These are the activations of a small neural network, seen along a few directions. Each row is one input.
Each table varies a few parts of the input and shows all the possible inputs, shuffled.
Descriptions start from the smaller parts, as in this example, which fits no table here: one of 2 separate values, together with either a single point or one of 11 places along a line or (one of 4 places along a line, together with one of 5 places around a ring).
Shared parts are said once, and a part with two or three values counts as separate values.
(in the rows, 128 means zero)

Other details of the inputs vary at random and push rows far along two fixed directions, the same in every table; ignore that.

Rows:
R1: [130  92 158 167 176 131 166  67 208 110 119 105 171]
R2: [139  75 170 118 230  85 169 117 152 108  90  96 132]
R3: [132 107 150 166 228 104 168 111 221  87 102  94 135]
R4: [103 150  73 172  41 208 117 132 139 154 182 135 176]
R5: [ 82 148  77 164  26 212 127 120 127 156 188 136 171]
R6: [123 106 129 168 139 156 149  80 195 115 145 123 176]
R7: [125  72 176 106 222  81 179 109 144 113  85  95 121]
R8: [ 74 136  75 165  38 215 144 129 131 166 179 117 177]
R9: [139 190  94  92  42 131  61 170  52 143 149 178  82]
R10: [120  99 132 169 145 156 155  82 194 116 144 117 178]
R11: [104 153  76 146  50 188 107 166  90 158 173 140 150]
R12: [157 144 146 102 142  91 101 155  88 126 106 138  92]
R13: [144 159 106  92 102 115  86 198  52 147 125 145  90]
R14: [160 171 119  93 100 102  68 177  60 131 125 164  82]
R15: [102  87 135 169 152 159 173 101 172 130 138  97 181]
R16: [150 131 146  63 162  65 114 175  62 132  86 131  65]
R17: [170 159 129  81 134  83  76 175  69 122 111 159  75]
R18: [163 160 137  79 120  81  82 141  87 116 111 164  71]
R19: [ 97 110 102 169 105 185 156 124 155 148 157 105 182]
R20: [147 154 136  76 121  84  93 166  56 131 107 149  69]
R21: [103 117 115 150 104 165 154 100 161 139 145 114 160]
R22: [114 116 142 191 187 134 166 104 218  95 122  94 154]
R23: [167 104 181  89 217  51 139  90 158  91  77 129  92]
R24: [ 80 106 110 164  95 187 167 102 153 146 161 108 177]
R25: [145  78 184  90 238  57 171 113 144 110  66  96 101]
R26: [137 191 101  96  39 129  66 171  47 150 141 166  80]
R27: [121  75 163 135 208 107 175 116 151 119 101  92 146]
R28: [168 137 164  87 164  62 105 110 125 101  91 151  80]
R29: [ 74 139  87 158  38 201 141 142 102 170 170 115 162]
R30: [ 93  82 137 141 160 144 186 106 154 134 125  91 161]
R31: [ 80 127  80 166  63 206 139 152 111 161 178 118 178]
R32: [ 97  90 135 164 146 158 175 117 153 141 133  89 174]
R33: [ 79 131  84 173  48 212 147 104 152 152 183 123 184]
R34: [152 123 169  82 176  62 125 136  97 119  82 126  77]
R35: [103  93 138 172 146 160 173  99 172 134 135  93 180]
R36: [ 77 107 103 160  93 188 169 114 145 151 160 104 176]
R37: [158 170 107  95  95 113  73 181  70 138 128 158  89]
R38: [142 144 134  75 129  87 102 171  57 133 108 144  73]
R39: [107 132 108 173  80 184 135 115 148 145 161 120 173]
R40: [150  88 178 148 208  96 162  64 209  97  97 109 149]
R41: [127 135 137 129 111 128 128 105 136 129 126 130 125]
R42: [151 161 115  88 107 105  77 191  48 136 126 157  82]
R43: [ 99 124 118 202 157 162 163 109 215 102 145 101 169]
R44: [153 193 100 107  51 130  55 180  55 144 144 171  90]
R45: [130  79 169 136 204 106 184  62 208 106  99  96 149]
R46: [167 112 168  97 206  65 121 130 125 102  89 133  95]
R47: [154 113 179  91 191  61 137 114 121 112  79 120  87]
R48: [182 149 153  84 161  60  80 148  95 107  96 160  72]
R49: [ 82 147  82 173  28 213 130 104 144 152 185 134 178]
R50: [106  79 158 158 173 135 187  59 200 115 121  96 170]
R51: [148 136 124 130 128 125 109 120 143 117 132 146 130]
R52: [150  75 182 120 240  76 164 100 169  98  87 105 129]
R53: [158 194  95 106  51 127  47 172  66 134 147 184  90]
R54: [146 164 121  77  97  98  81 170  54 135 122 162  71]
R55: [150 111 162 101 185  80 140 100 148 105  96 127 106]
R56: [157 146 139  81 144  79  90 186  52 129 103 144  74]
R57: [115  99 126 169 144 161 161  88 190 122 145 111 181]
R58: [103 129 116 171  77 177 145  72 181 133 156 124 171]
R59: [145 123 164  85 167  71 128 143  89 126  86 123  81]
R60: [101 126 102 170  85 186 137 123 140 145 165 121 175]
R61: [154 109 169  83 200  62 137 122 120 108  82 125  86]
R62: [ 82 167  60 204  61 217 127 147 169 131 190 125 174]
R63: [148 163 122  92 102 104  82 192  44 144 118 147  81]
R64: [ 93 118  95 157  93 183 146 148 118 153 161 112 169]
R65: [100 149  77 173  41 208 114 129 134 149 188 141 176]
R66: [126 108 124 166 136 155 150  85 198 120 140 118 174]
R67: [149  89 181  86 226  56 158 113 135 106  75 110  95]
R68: [132  92 143 159 175 134 164  80 205 112 123 107 169]
R69: [111  88 156 123 178 110 172 113 136 127 104  99 133]
R70: [178 151 152  68 155  55  87 131 102 104  92 162  62]
R71: [124  92 149 151 165 130 171  57 214 110 119 108 162]
R72: [147 195  94  94  38 128  54 161  63 136 149 185  81]
R73: [124  66 167 138 220 106 181 103 169 112 102  92 152]
R74: [167 167 138 105 184  60  86 182 112  89  98 150  57]
R75: [147 147 141  71 134  77  99 171  52 131 100 144  66]
R76: [153  90 169 112 221  78 151 116 151 103  91 112 120]
R77: [145 193  99  94  42 124  57 163  58 139 144 180  80]
R78: [151 189  95 105  54 131  54 182  55 140 148 176  91]
R79: [138 167 116  89  83 111  84 165  59 139 127 158  82]
R80: [151  89 193 119 217  69 165  61 192  94  79 107 121]
R81: [105 152  74 172  41 206 112 126 140 147 186 143 175]
R82: [ 91 112  96 160  98 184 153 144 130 156 156 104 174]
R83: [ 99 131  98 164  69 189 142  93 170 142 163 124 172]
R84: [ 77 139  75 167  34 217 141 122 138 163 181 120 178]
R85: [155 171 104  90  93 112  71 192  56 142 127 157  84]
Each input here is: one of 5 places along a line, together with either a single point or (one of 2 separate values, together with one of 8 places along a line).
Q: Changing only the place on the line of 5 turns R67 into R8. The same change can be made to R23. Which row results?
A: R83
Q: Changing only the place on the line of 5 turns R64 into R82. The same change can be made to R55. Which row results?
A: R45
Q: Changing only the place on the line of 5 turns R25 into R38. The same change can be made to R16. Which row results?
A: R7
Q: Which other rows does R34 become when the place on the line of 8 takes its other values? List them by row number.
A: R26, R29, R41, R47, R58, R59, R80
Q: Start at R31 and move only the place on the line of 8, one step at a time. The first step leads to R73. Which rows follow, in order?
A: R42, R52, R46, R65, R10, R6
Q: Which other rows does R27 become when the choice among 2 separate values takes its other values? List them by row number.
A: R69
Q: Start at R13 and move only the place on the line of 5, one step at a time. The first step leads to R2. Which rows follow, in order?
A: R73, R56, R63

Rows:
R86: [122 125 128 144 113 146 127 112 136 128 143 131 149]
R87: [128 159  92  95 115 118 102 131 130  97 145 175  86]
R88: [124 128 115 117 111 140 129 138 111 143 135 127 130]
R89: [118 126 131 141 107 144 130 105 135 130 141 131 146]
R90: [133 164 130 123 106 114 108 133 124 121 122 139  92]
R91: [139  79 162 120 207 103 169 107 165 114 100 100 140]
R92: [128 106 156 160 191 111 163  87 203 102 110 100 139]
R93: [127  96 135 153 155 145 163  83 198 122 126 110 175]
R94: [142 143 129 106 102 122 102 127  98 134 129 149 112]
R95: [132 152 112 149 106 141 110 141 127 126 142 139 129]
R96: [136 120 155  88 149  89 129 131  93 125 101 128  95]
R97: [143 109 165  83 173  76 138 120 107 121  90 121  94]
R98: [109 139 112 155 127 148 137 146 146 129 135 111 137]
R99: [102 123 125 140 115 147 145 126 126 136 136 116 140]
R100: [128 132 104 125 106 145 126 144 123 144 136 127 134]
R101: [113 111 125 158 112 164 145  95 155 133 151 123 171]
R102: [138 170 110 138 103 132  95 157 121 122 136 142 108]
R103: [ 96 125 123 141 101 151 146 121 124 139 138 117 139]
R104: [117  92 161 145 159 122 163  70 172 118 116 113 150]
R105: [149 150 121 129 120 121  91 157 105 121 134 148 117]
R106: [133 124 111 145 113 156 122 123 145 133 146 133 158]
R107: [129 151 116 124 122 123 111 170  98 131 128 132 108]
R108: [105 111 131 153 100 160 149  83 154 135 145 123 163]
R109: [ 86 135  82 123 111 157 142 124 153 112 161 141 130]
R110: [160 125 156  89 159  83 117 114 122 118  97 138  99]
R111: [161  82 184 117 229  72 151  93 163  98  88 119 128]
R112: [143 156 128 124 118 115 102 143 113 120 127 143 104]
R113: [122 133 113 140 125 138 121 161 109 133 138 128 134]
R114: [141 134 119 110 128 117 103 173  81 135 129 142 113]
R115: [131 125 109 126 121 141 122 152 115 140 138 129 137]
R116: [143 114 141 103 163 103 128 143 107 127 112 126 115]
R117: [128 141 118 100  99 124 121 135 106 142 120 129 108]
R118: [108 126 129 164 116 154 149  96 169 124 142 117 155]
R119: [142  92 189 118 207  72 160  78 168  98  86 113 115]
R120: [143 130 117 132 116 139 106 137 120 131 143 144 139]
R121: [151 140 126 107 122 113 108 126 127 129 117 140 115]
R122: [124 129 116 137  98 158 126 111 142 137 147 130 153]
R123: [136 140 113 105 109 127 117 147 106 140 124 132 114]
R124: [140 133 132 105 141 104 109 165  83 130 119 137 104]
R125: [138 143 126 110 133 106 106 171  84 130 121 136 101]
R126: [147 128 126 103 143 109 107 167  89 131 121 138 110]
R127: [149 142 145 107 135  95 107 130 105 119 112 145  95]
R128: [104 104 115 165 129 167 151 129 146 136 150 111 174]
R129: [148 148 127 123 123 116  98 147 105 121 130 146 112]
R130: [104 139 118 170 104 162 144 104 175 124 146 115 152]
R131: [114 125 110 129 101 153 143 119 138 145 135 116 143]
R132: [121 148 106 149 126 137 120 167 128 129 133 122 124]
R133: [133 115 149 100 152  99 133 131 102 127 109 124 108]
R134: [125  57 175 141 231 105 191  87 184 109 102  87 160]
R135: [110 131 107 159 124 156 135 151 136 132 142 117 149]
R136: [141 131 119 136 117 138 105 139 117 129 143 144 140]
R137: [112 136 114 136 106 143 128 148 105 140 140 128 129]
R138: [171 107 157 108 197  79 128 118 157 107  89 128 116]
R139: [102 103 119 149 117 167 158 111 144 143 148 110 167]
R140: [129 134 128 125 101 134 115 117 113 134 138 142 129]
R141: [104 120 117 132  98 159 141 122 122 144 145 118 148]
R142: [110 120 123 167 113 162 145 100 161 128 150 120 166]
R143: [131 134 124  99 113 122 122 140  98 140 123 132 111]
R144: [118 138 130 107 103 120 119 143  85 138 125 134 106]
R145: [159 125 155  90 158  80 123 105 135 117  87 132  95]
R146: [118 153 118 121 103 127 117 157  95 136 129 133 104]
R147: [121 134 143 112 139 101 132 136 114 124 109 120  98]
R148: [114 110 132 142 112 152 153  78 165 134 136 119 159]
R149: [120 140 122 113 101 128 116 150  83 141 132 136 112]
R150: [114 113 122 167 118 164 142 104 158 129 153 123 173]
R151: [138 149 114 149 119 135 106 147 130 121 139 137 130]
R152: [122 161 111 129 109 128 114 166 107 133 129 130 102]
R153: [156 139 137  98 127 104  98 136  97 126 119 150 103]
R154: [122 113 117 154 115 165 141 101 164 135 149 123 171]
R155: [ 96 141 117 149 103 151 146 129 142 135 135 113 128]
R156: [148 138 163 103 158  73 117 119 126 107  96 133  85]
R157: [132 119 125 139 124 147 128 113 141 129 142 131 154]
R158: [139 135 119 140 118 137 105 142 118 126 143 143 138]
R159: [ 99 141 113 152 109 152 143 134 142 134 137 113 132]
R160: [118 119 117 147 103 159 145  90 169 138 140 120 161]
R161: [106 120 118 127  98 153 146 113 129 146 137 117 142]
R162: [114 130 116 131 106 144 127 145 101 142 141 129 132]
R163: [150  85 184 107 204  73 156  71 162 107  83 116 117]
R164: [152 150 128 135 154 101 103 151 137 108 116 133 105]
R165: [138 131 135  97 134 105 113 155  81 133 118 137 103]
R166: [126 148 123 120 124 118 118 160 100 131 123 130 105]
R167: [134 127 108 125 123 137 126 148 128 138 131 127 135]
Q: What do these inputs look like to the network?
A: one of 2 separate values, together with either a single point or (one of 5 places along a line, together with one of 8 places along a line)
Q: Changing only the choice among 2 separate values turns R113 into R105. The same change can be made to R146. Which row results?
A: R118
Q: Changing only the choice among 2 separate values turns R106 into R115. The same change can be made to R158. Which row results?
A: R128
Q: Changing only the choice among 2 separate values turns R165 into R101. The same change can be made to R123. Which row results?
A: R121
Q: Which other rows does R89 become when the place on the line of 8 takes its other values? List them by row number.
A: R94, R110, R118, R127, R130, R140, R160
Q: Which other rows does R127 become when the choice among 2 separate values takes its other values? List them by row number.
A: R99
Q: Which other rows does R167 become when the place on the line of 5 takes its other values? List them by row number.
A: R100, R117, R123, R131
